These are the activations of a small neural network, seen along a few directions. Each row is one input.
Each table varies a few parts of the input and shows all the possible inputs, shuffled.
Descriptions start from the smaller parts, as in this example, which fits no table here: one of 2 separate values, together with either a single point or one of 9 places along a line or (one of 4 places along a line, together with one of 8 places around a ring).
Shared parts are said once, and a part with two or three values counts as separate values.

Other details of the inputs vary at random and push rows far along three fixed directions, the same in every table; ignore that.

Rows:
row 1: 6 -5 -4 -5 -7 -16 1 -8 1 -1 3 -8
row 2: -2 0 -2 26 12 5 8 6 9 17 -5 16
row 3: -9 4 1 10 -3 -4 8 1 4 6 -2 3
row 4: 6 -8 4 2 -11 -1 -5 -7 10 -11 -7 -12
row 5: 1 1 14 -30 26 4 -10 -17 24 -13 8 -46
row 6: -1 16 11 -30 25 0 9 18 -24 -15 10 9
row 7: 3 10 -1 -14 -22 -24 8 10 -19 -15 -5 12
row 8: -1 0 -1 -4 -18 -2 -7 -9 4 4 -1 -7
row 9: 9 -10 -6 0 -11 -3 -3 -8 10 -1 -8 -15
row 10: -2 6 -1 5 -6 -8 5 -5 0 -5 -1 2
row 11: -2 -3 -3 19 14 12 4 -3 -2 5 6 11
row 12: -8 7 9 1 19 6 2 -7 10 -1 10 -12
row 13: -6 -4 -9 15 13 9 10 1 3 20 -2 10
row 14: 3 7 -7 -17 -29 -10 -1 6 -19 -5 -8 11
row 15: -3 -4 1 15 15 2 8 -1 -6 8 9 15
row 16: -11 17 18 -25 53 23 8 17 -8 -3 15 -4
row 17: 11 -10 5 0 -7 -10 -5 -8 1 -12 5 -9
row 18: -9 -4 -8 11 5 -8 8 -6 1 14 6 11
row 19: 12 0 6 3 -13 -5 -7 1 9 1 -9 -9
row 20: 9 -1 1 5 -11 -2 -3 -6 6 -10 0 -14
row 21: 11 -15 5 -11 13 -3 -11 -16 11 -8 14 -27
row 22: -15 -3 -5 10 4 11 2 2 2 20 0 15
row 23: -6 14 24 -43 29 18 -8 12 -6 -20 10 -16
row 24: -12 -1 -6 9 2 10 -1 -2 2 15 4 10
row 25: -12 4 2 10 -2 8 1 4 -5 6 2 16
row 26: -9 2 -13 16 14 5 11 0 -4 19 4 17
row 27: -2 -5 -9 5 -7 3 -5 -2 7 2 0 0
row 28: -3 3 -11 2 -7 -10 5 -5 1 3 -1 1
row 29: -1 -8 -7 -1 -10 0 -4 -2 7 1 -8 -1
row 30: -5 -4 -3 -3 -13 0 -3 -2 3 5 -8 1
row 31: 0 2 7 -2 -15 -1 -8 -12 -1 -6 1 -5
row 32: 0 -3 -10 13 12 6 5 -6 2 13 6 4
row 33: 3 -2 0 6 -9 1 -3 -1 3 -8 0 -3
row 34: -2 -4 3 2 -10 1 -4 -1 4 -7 -8 0
row 35: 11 6 0 -3 -20 -11 3 3 -3 -12 -5 -8
row 36: 0 -9 6 -11 30 19 -9 -11 19 -3 8 -25
row 37: -10 -3 -7 8 5 10 -2 -6 0 12 4 12
row 38: 1 11 21 -41 32 18 -14 5 1 -30 15 -27
row 39: 1 -1 2 10 1 2 6 -2 4 3 -5 -1
row 40: -3 2 3 1 -10 1 -4 -4 -4 -6 0 6
row 41: -8 -4 15 -15 31 22 -12 -18 18 6 11 -26
row 42: -11 4 6 11 1 11 0 -4 -1 10 4 9
row 43: 9 3 -3 15 -4 -6 2 2 8 1 -6 3
row 44: 4 2 -6 22 9 1 5 1 3 8 -2 16
row 45: 9 -6 3 3 -10 -2 -2 -8 9 -9 -7 -15
row 46: -7 -5 0 7 -1 -1 1 7 -11 -1 4 24
row 47: -2 1 10 -2 -18 -1 -6 -7 4 -2 -4 -9
row 48: -6 0 -7 5 -7 -8 6 -3 9 10 -3 -3
row 49: 14 -6 2 7 -4 -15 -2 -5 7 -5 -1 -2
row 50: 10 -11 20 -20 19 1 -18 -18 16 -25 18 -36
row 51: 3 -7 -8 -2 -10 -2 -9 -8 5 -6 0 -6
row 52: -13 -3 5 10 7 6 1 -1 -8 8 9 23
row 53: -6 3 -8 25 14 7 3 3 -8 18 -2 15
row 54: -14 22 3 -46 26 9 12 42 -52 -3 9 42
row 55: 4 -9 6 -15 4 6 -16 -13 22 -10 4 -33
row 56: 4 6 3 2 -10 -8 3 -4 4 -6 -2 -11
row 57: 11 -6 -11 -6 -19 -9 -5 -2 -1 -11 -4 -5
row 58: -6 12 17 -26 52 29 2 17 -8 -9 15 -6
row 59: 13 -3 9 -1 -6 -2 -9 -4 13 -2 -10 -15
row 60: -1 -8 -8 14 6 9 2 -4 9 14 1 -2
row 61: -10 -9 -2 5 5 2 -2 -5 -2 12 8 14
row 62: -6 -7 -9 14 15 15 -1 -3 9 12 8 3
row 63: -8 5 -2 18 14 6 11 0 -5 10 5 16
row 64: 3 -3 2 0 -10 0 -9 -7 3 -14 1 -5
row 65: -3 -2 9 -2 -11 -6 -4 -8 -7 -2 4 6
row 66: -4 -10 -8 13 5 9 -1 -3 11 12 1 0
row 67: -2 1 -11 12 5 5 8 2 0 14 3 6
row 68: 10 -2 -2 -4 -19 -8 -5 -1 -3 -19 -3 -4
row 69: 15 1 3 3 -9 -5 -8 -4 4 -3 -4 -4
row 70: -1 -1 10 -3 -16 -1 -6 -9 4 -3 -7 -9
row 71: -12 3 -10 13 7 0 9 -1 5 17 3 8
row 72: 2 -5 -10 10 0 5 1 -3 5 8 2 -3
row 73: 8 -3 1 7 -12 -9 -5 -4 5 1 -15 -15
row 74: 14 9 -3 -12 -34 -23 -2 16 -14 -11 -22 -7
row 75: -10 -1 -9 14 13 5 12 2 2 21 -3 12
row 76: 13 -4 -12 -6 -19 -10 -3 -3 -3 -9 -4 -8
row 77: 2 -5 4 16 13 2 0 4 -4 15 6 20
row 78: -8 0 2 2 28 12 3 -7 14 14 9 -12
row 79: -11 -1 -3 6 -4 7 1 0 -1 19 -2 11
row 80: -5 8 0 -10 -23 -5 6 19 -20 -6 -14 22
row 81: 12 -3 4 7 -2 -6 -3 -7 19 -4 -11 -14
row 82: 11 10 -2 -14 -28 -16 8 18 -16 -14 -14 3
row 83: -2 6 -3 -7 -23 -5 5 22 -17 -9 -12 20
row 84: -3 -9 -7 13 16 1 8 -2 -4 17 10 13
row 85: 10 1 1 2 -7 -5 -1 -8 2 -10 1 -11
row 86: 8 4 -2 -13 -31 -12 2 18 -14 -19 -13 5
row 87: -8 12 -4 -2 -11 -10 17 20 -18 0 -13 24
row 88: 5 27 7 -57 20 -7 6 50 -56 -24 -1 18
row 89: 3 -14 -3 -5 -9 -10 -9 -7 3 -6 4 -4
row 90: 2 3 -4 16 -5 -4 -3 0 0 8 -6 -5
row 91: 8 -4 -5 0 -12 -7 0 -5 10 2 -4 -16
row 92: -6 3 1 12 4 1 11 3 0 8 -5 9
row 93: 14 -8 -8 -21 -28 -24 -3 10 -15 -18 -4 1
row 94: 13 3 4 4 -11 -5 -7 0 7 -1 -5 -7
row 95: -10 4 -11 16 12 6 12 3 0 21 4 14
Each input here is: one of 5 places along a line, together with either one of 3 separate values or (one of 2 separate values, together with one of 8 places along a line).
- The inputs of row 88 and row 73 match in every part but the place on the line of 5. If row 15 is changed in the same way as row 88 into row 73, which row does it become? => row 39
- The inputs of row 48 and row 5 match in every part but the place on the line of 5. If row 58 is changed in the same way as row 48 into row 5, which row does it become? => row 45
- Change only the choice among 2 separate values in row 14. List by row number the other rows that result. => row 31
- Change only the place on the line of 5 in row 94. List by row number the other rows that result. => row 19, row 59, row 69, row 77

Rows:
row 96: -4 -8 3 -3 18 12 -6 -14 10 -4 13 -14
row 97: 8 -4 15 -3 16 5 -12 -13 14 -6 6 -24
row 98: 4 8 -7 -8 1 -2 5 10 -3 -3 -6 -7
row 99: -6 -20 -8 34 -17 -2 -6 -27 26 23 -3 -3
row 100: -1 -1 0 0 15 5 -3 -4 -2 3 10 2
row 101: -1 7 2 -16 -6 -1 -3 1 -5 -4 0 -5
row 102: 1 10 2 -12 -12 1 0 11 -11 -8 -7 3
row 103: 3 3 -1 -2 18 5 4 -3 11 -1 3 -16
row 104: 2 -4 9 1 19 8 -4 -4 10 -5 6 -8
row 105: -6 -10 -2 35 -9 4 -2 -19 19 15 -1 -3
row 106: 0 -4 3 -2 18 4 -5 -4 1 5 9 -1
row 107: -3 -6 3 -7 11 15 -10 -11 9 -1 9 -13
row 108: 3 -1 -3 -12 -4 -2 -1 5 -11 -11 4 3
row 109: 0 -7 6 -6 16 2 -6 -11 10 -2 11 -13
row 110: 0 7 1 -8 -7 -6 7 15 -14 -7 -8 12
row 111: 4 -12 -8 20 -44 -22 -3 -17 13 7 -12 -6
row 112: 14 3 -2 -7 7 -5 0 5 2 -3 -4 -13
row 113: -6 9 1 -2 1 0 8 7 -11 -1 0 11
row 114: -12 6 -2 9 15 16 7 15 -10 7 2 25
row 115: -5 -3 4 -8 12 8 -8 -12 11 -2 11 -15
row 116: -4 11 0 -9 -10 -3 5 13 -15 -4 -4 10
row 117: -5 2 5 10 17 10 4 0 0 3 7 5
row 118: 7 1 7 -13 -4 -5 -3 3 2 -18 -4 -9
row 119: 11 -5 -7 10 -39 -26 -2 -4 -3 1 -12 4
row 120: 4 -1 9 -3 12 6 -5 -6 9 -12 8 -13
row 121: -8 -2 -5 -1 8 11 0 4 -7 4 6 11
row 122: 1 -5 7 -8 16 3 -9 -17 14 -7 15 -22
row 123: 14 -5 -5 15 -35 -16 -5 -6 3 -7 -11 0
row 124: 4 1 2 -5 18 10 -7 -11 18 0 2 -30
row 125: 1 10 -5 -14 -23 -16 7 11 -18 -11 -6 11
row 126: 5 5 4 -16 -10 -1 -4 12 -5 -11 -9 0
row 127: 7 7 4 -12 -7 -10 1 10 -14 -7 -5 4
row 128: 7 -1 -4 -13 -7 -6 -2 13 -18 -6 -2 12
row 129: -7 -6 1 -4 12 14 -4 -1 1 7 5 2
row 130: 0 5 1 -16 -7 -11 3 6 -9 -8 -3 2
row 131: -2 -1 -5 -14 -9 -1 1 14 -15 -4 -3 12
row 132: -23 4 -2 22 31 17 17 13 -11 26 5 38
row 133: 5 5 7 -17 -12 -3 -4 6 -3 -10 -9 -9
row 134: -3 -10 4 -5 16 8 -6 -10 10 -3 9 -12
row 135: -1 2 -2 -18 -9 -6 -1 8 -8 -6 -2 2
row 136: -9 3 3 6 9 9 5 10 -5 8 -2 14
row 137: 4 1 7 -5 9 0 -7 -10 3 -3 9 -12
row 138: -16 -13 -16 57 -7 -3 15 -6 3 40 -2 41
row 139: -2 8 0 -15 -11 -6 1 7 -10 -7 -1 2
row 140: -22 5 -12 12 15 17 12 17 -19 25 3 43
row 141: 4 -2 -6 10 -43 -18 2 -1 -1 5 -18 5
row 142: -4 0 6 4 18 12 -2 -4 8 -5 7 -4
row 143: 13 -18 -11 24 -38 -16 -10 -22 11 1 -5 -8
row 144: -4 4 3 13 17 11 3 5 -7 8 5 14
row 145: 5 -14 -14 22 -47 -24 -2 -21 13 1 -9 -4
row 146: -9 3 -9 22 33 15 16 9 -1 22 7 18
row 147: 10 6 0 -10 -11 -8 1 20 -18 -11 -9 15
row 148: 2 5 9 -16 -4 2 -8 -8 5 -9 0 -20
row 149: 11 2 1 -1 16 3 -2 -6 11 -1 4 -22
row 150: 6 1 10 -12 1 -7 -3 -4 3 -10 1 -15
row 151: -4 10 -5 0 -5 -5 16 30 -29 2 -9 37
row 152: 9 7 -8 -8 0 -10 12 18 -9 -2 -8 5
row 153: 6 3 8 -14 -4 5 -11 -4 8 -16 -2 -19
row 154: -2 6 4 -1 6 1 4 2 -6 -2 4 3
row 155: 2 -12 -10 31 -6 -1 -1 -18 26 21 -9 -13
row 156: 10 4 -3 -13 2 -8 5 5 4 -8 -6 -15
row 157: 2 6 -1 -18 -22 -11 1 9 -11 -4 -9 4
row 158: 3 9 3 -13 -10 -6 2 7 -9 -16 -4 -1
row 159: -4 -7 -1 0 15 7 0 2 -4 3 8 8
row 160: -5 -14 -7 40 -14 -7 2 -24 17 20 3 4
row 161: -9 3 6 0 12 8 3 3 -1 8 2 5
row 162: 6 8 4 -8 -4 -5 -1 4 -11 -7 0 0
row 163: 0 -4 11 -3 14 11 -9 -6 15 -5 4 -16
row 164: -2 1 -6 8 16 6 6 4 7 13 -2 -2
row 165: -8 -4 2 -3 18 5 0 -5 5 3 9 -1
- The inputs of row 118 and row 126 match in every part but one. If row 165 is changed in the same way as row 118 into row 126, which row does it become? => row 99
- The inputs of row 102 and row 117 match in every part but one. If row 133 is changed in the same way as row 102 into row 117, which row does it become? => row 151
- What do these inputs look like to the network? => one of 2 separate values, together with one of 5 places along a line, together with either a single point or one of 6 places along a line
- Which other rows agree with row 136 in the place on the line of 5 and the choice among 2 separate values? List them by row number. => row 111, row 131, row 135, row 161, row 163, row 164
- Which other rows agree with row 117 in the place on the line of 5 and the choice among 2 separate values? List them by row number. => row 108, row 120, row 122, row 146, row 154, row 160
- Change only the place on the line of 6 in row 97. List by row number the other rows that result. => row 106, row 119, row 127, row 128, row 147
- Change only the choice among 2 separate values in row 112. List by row number the other rows that result. => row 149
- Change only the choice among 2 separate values in row 108. List by row number the other rows that result. => row 159
